Each row below holds a small network's activations on one input, seen along a few directions.
In each table, some parts of the input vary, and every possible input appears once, in random order.
Descriptions start from the smaller parts, as in this example, which fits no table here: one of 3 separate values, together with either a single point or one of 9 places along a line or (one of 4 places along a line, together with one of 8 places around a ring).
Shared parts are said once, and a part with two or three values counts as separate values.
In the rows, zero is written as 128.

Other details of the inputs vary at random and push rows far along two fixed directions, the same in every table; ignore that.

Table:
row 1: [ 79 162 164 129 161 129 109 130 131 142 132]
row 2: [211   6 167 167  62  89 167 128 115 130 128]
row 3: [127 116  93 121  94 142 120 105  91 117 107]
row 4: [ 93 188 141 143 160 117 117 157 163 133 138]
row 5: [137 110  63 120 104 118 124 140 120 131 103]
row 6: [147 113  77 106 106 129 138 123 107 155 104]
row 7: [136 104  78 115 107 127 143 142 103 114  91]
row 8: [103 199 145 144 164 122 121 148 159 134 148]
row 9: [154  52 230 182 112  87 137 120 146 139 171]
row 10: [131 120  95 108  87 144 120 101 111 105 111]
row 11: [ 87 173 143 135 155 135 129 150 158 160 120]
row 12: [105 161 150 124 156 141 141 151 129 133 123]
row 13: [154 113  86 100 123 145 144 134  91 122 114]
row 14: [163  72 222 181 122 109 138 105 170 133 172]
row 15: [101 185 150 123 169 142 127 152 154 158 146]
row 16: [ 83 165 155 114 151 132 110 124 145 129 133]
row 17: [130 114  94 111  95 138 114 108  87 127 103]
row 18: [191  75 226 182 111  87 147 145 165 156 188]
row 19: [148 114  72 119 119 123 137 138 103  98 110]
row 20: [138 108  77 118 115 127 136 147 109 104 104]
row 21: [161 128  70 107 115 116 125 129 107 132 127]
row 22: [155 122  73 118 120 129 140 130  97  98 118]
row 23: [159 116  78 102 126 139 141 135  90 112 122]
row 24: [ 88 175 160 119 137 145 107 126 149 122 131]
row 25: [ 80 159 147 114 156 133 115 120 148 120 139]
row 26: [156  57 217 186 101  95 140 116 141 130 166]
row 27: [ 80 172 139 142 155 126 124 161 165 151 121]
row 28: [ 98 166 153 120 174 143 108 113 150 143 132]
row 29: [123 112  91 106 102 136 124  98 113 105 120]
row 30: [152 112  91 106 106 150 112  92 111 129 105]
row 31: [ 94 162 147 123 178 143 115 110 152 135 139]
row 32: [158 120  78 108 127 126 138 136  92 104 126]
row 33: [103 173 150 133 153 159 113 111 153 126 131]
Description of these inputs: either (one of 3 separate values, together with one of 5 places around a ring) or (one of 2 separate values, together with one of 9 places around a ring).
Question: Change only the choice among 3 separate values in row 25. List by row number the other rows that result.
Answer: row 9, row 31

Table:
row 34: [131 135 157 149 141 117 126 142 147 138 140]
row 35: [126 125 146 134 123 128 125 129 133 116 133]
row 36: [225   9  82 140  49  96 147 106  89 121 116]
row 37: [124 119 143 136 115 124 123 120 127 131 128]
row 38: [127 121 156 134 138 132 130 125 137 123 135]
row 39: [122 121 140 135 123 124 125 120 143 133 131]
row 40: [114 152  89 103 125 144 115 116 106 123 113]
row 41: [129 125 143 133 129 126 127 123 144 125 137]
row 42: [127 146  78 106 127 143 136 136 107 125 108]
row 43: [134 125 140 131 124 124 124 117 135 138 140]
row 44: [133 120 154 132 132 129 128 118 129 136 138]
row 45: [126 112 146 135 125 128 127 116 126 139 127]
row 46: [118 149  78 106 136 134 122 136 116 130 106]
row 47: [121 134 155 140 150 115 132 144 134 125 152]
row 48: [132 129 144 130 130 127 125 122 141 128 142]
row 49: [120 159  87 111 137 148 131 135 115 125 111]
row 50: [106 143  86 106 121 143 117 118 110 118 103]
row 51: [126 119 136 133 120 123 123 115 137 139 131]
row 52: [125 132 148 135 137 115 133 149 144 138 131]
row 53: [135 135 153 148 136 124 134 141 143 132 140]
row 54: [103 144  90 104 136 149 120 115 111 125 102]
row 55: [123 134 141 141 142 118 135 135 135 114 140]
row 56: [118 151  88 101 127 146 117 120 108 112 113]
row 57: [127 130 147 136 134 116 137 153 139 137 136]
row 58: [124 135 147 137 135 123 140 152 139 133 137]
row 59: [132 125 155 130 138 132 128 123 132 125 139]
Question: What do these inputs look like to the network?
Answer: either one of 2 separate values or one of 9 places around a ring or (one of 3 separate values, together with one of 5 places around a ring)
Question: Change only the choice among 3 separate values in row 54. List by row number the other rows that result.
Answer: row 39, row 50

Table:
row 60: [109 163  87  88 146 159 109  96 111 122 116]
row 61: [120 125 214 157 147 124 128 127 149 108 164]
row 62: [100 125 205 164 132 111 128 146 162 139 142]
row 63: [145 138 169 156 145 108 135 151 162 153 161]
row 64: [ 81 160  74 108 122 136 112 128 120 115  95]
row 65: [213  13 113 125  59 117 146  86  75 105 125]
row 66: [118 171  70 101 156 135 128 150 118 140 114]
row 67: [221  26  88 134  71  96 160 129  92 131 121]
row 68: [104 161  89  89 148 161 117 102 104 114 114]
row 69: [194  25  96 132  52 105 131  91 104 150 108]
row 70: [116 135 197 161 142 122 125 126 156  97 163]
row 71: [104 124 216 163 132 117 131 143 159 149 142]
row 72: [116 171  74 103 153 144 139 161 105 124 107]
row 73: [ 96 165  76 102 130 149 103 105 129 152 102]
row 74: [114 171  64 109 141 135 132 157 116 103 110]
row 75: [131 139 198 147 144 127 116 111 164 136 169]
row 76: [114 169  69 106 150 141 136 162 111 113 109]
row 77: [110 123 206 161 133 116 129 134 168 154 143]
Question: What do these inputs look like to the network?
Answer: one of 3 separate values, together with one of 6 places along a line
Question: Changing only the choice among 3 separate values turns row 61 into row 62. The same change can be made to row 68. Which row results?
Answer: row 77
Question: Change only the place on the line of 6 in row 74. List by row number the other rows that result.
Answer: row 63, row 66, row 67, row 72, row 76
Question: Change only the choice among 3 separate values in row 66. List by row number the other rows that result.
Answer: row 60, row 69
Question: Change only the choice among 3 separate values in row 73. List by row number the other rows that result.
Answer: row 63, row 75
